Look-ups in named tables: a row name and a column name give one cell, copied from the table.

lipuz:
         tokabi  rak  raseg  vefen  napaset
fuvuno       28  190    193    193      190
gofeni       26  190     14     15      190
zapa         27  195    180    190      195
mekulug      23  192     16    180      192
zolip        16  191     22     13      191
pel          17  192    152    181      192
retef        24  193     20     22      193

napaset of retef: 193
vefen of retef: 22
raseg of retef: 20
rak of zapa: 195
rak of zolip: 191
vefen of zolip: 13
tokabi of pel: 17
raseg of fuvuno: 193
raseg of pel: 152
raseg of zapa: 180
rak of mekulug: 192
vefen of gofeni: 15
vefen of fuvuno: 193
raseg of zolip: 22
rak of fuvuno: 190
napaset of pel: 192
vefen of mekulug: 180
raseg of gofeni: 14
napaset of mekulug: 192

nik =
	mepov	moloki	danas	muf	keva	nak	podu
bufipit	7.347	6.635	6.643	6.085	7.117	2.355	3.266
zis	3.881	4.989	6.495	6.772	3.217	4.320	2.952
fuf	3.884	7.316	2.378	7.640	8.739	4.668	2.895
gel	5.157	5.751	6.992	3.490	7.907	1.653	7.114
kasaf	2.970	3.764	7.144	5.905	3.520	6.847	3.309
zaz	3.279	2.325	6.257	5.461	5.840	3.029	4.468
sor	5.641	2.920	4.085	3.064	7.389	3.585	4.293

fuf, muf -> 7.640
gel, muf -> 3.490
zaz, danas -> 6.257
zis, muf -> 6.772
bufipit, keva -> 7.117
bufipit, nak -> 2.355
bufipit, mepov -> 7.347
sor, danas -> 4.085
gel, nak -> 1.653
bufipit, podu -> 3.266
fuf, danas -> 2.378
bufipit, moloki -> 6.635
zaz, keva -> 5.840
zis, podu -> 2.952
kasaf, keva -> 3.520
Row with the largest keva: fuf

Table fef
fields: zusanef, gadep, gad, viko, feb, dopopok, nesatek, mino
mili: [102, 92, 182, 135, 27, 40, 30, 193]
nizodub: [192, 88, 153, 110, 18, 17, 42, 200]
forenos: [74, 45, 144, 167, 130, 173, 105, 58]
zerisef: [129, 33, 147, 169, 107, 127, 161, 43]
kulek: [174, 48, 167, 48, 136, 125, 5, 46]
silikig: [170, 181, 3, 101, 98, 151, 138, 92]
fik: [161, 26, 28, 91, 45, 84, 176, 146]
nem: [63, 157, 126, 36, 12, 155, 163, 80]
lun: [115, 40, 86, 70, 190, 168, 162, 186]
fav: [119, 130, 6, 159, 195, 161, 80, 176]
nabuso: [69, 116, 82, 66, 137, 19, 62, 111]
lenud: [22, 21, 80, 143, 40, 105, 35, 49]

nesatek of fik is 176
mino of silikig is 92
gadep of zerisef is 33
gad of nem is 126
mino of zerisef is 43
mino of lun is 186
gad of silikig is 3
gadep of nabuso is 116
gadep of mili is 92
feb of fik is 45
viko of nem is 36
viko of zerisef is 169
viko of silikig is 101
gadep of fav is 130
feb of nabuso is 137
Row with the largest nesatek: fik

Table bipatek
fields: nas, senul, vig, tokove, vobobe
ruraz: [83, 161, 135, 105, 70]
rifis: [75, 165, 90, 143, 69]
fanog: [94, 182, 77, 73, 63]
fulagen: [101, 189, 46, 49, 77]
bor: [125, 141, 117, 70, 102]
rolef: [85, 148, 138, 137, 78]
fonu: [83, 156, 97, 98, 54]
velosu: [139, 119, 92, 133, 98]
rametu: [94, 175, 114, 120, 87]
zovet: [221, 197, 100, 64, 181]
taberiv: [145, 138, 159, 66, 142]
fugitol: [28, 84, 125, 159, 40]
dore: [43, 157, 71, 164, 97]

What is the senul of dore in bipatek? 157
What is the tokove of bor in bipatek? 70
What is the senul of zovet in bipatek? 197
What is the tokove of taberiv in bipatek? 66
What is the vig of fanog in bipatek? 77
What is the vobobe of fanog in bipatek? 63
What is the tokove of fonu in bipatek? 98
What is the nas of zovet in bipatek? 221
What is the nas of dore in bipatek? 43
What is the vig of velosu in bipatek? 92
What is the tokove of rametu in bipatek? 120
What is the senul of rifis in bipatek? 165
What is the vig of fugitol in bipatek? 125

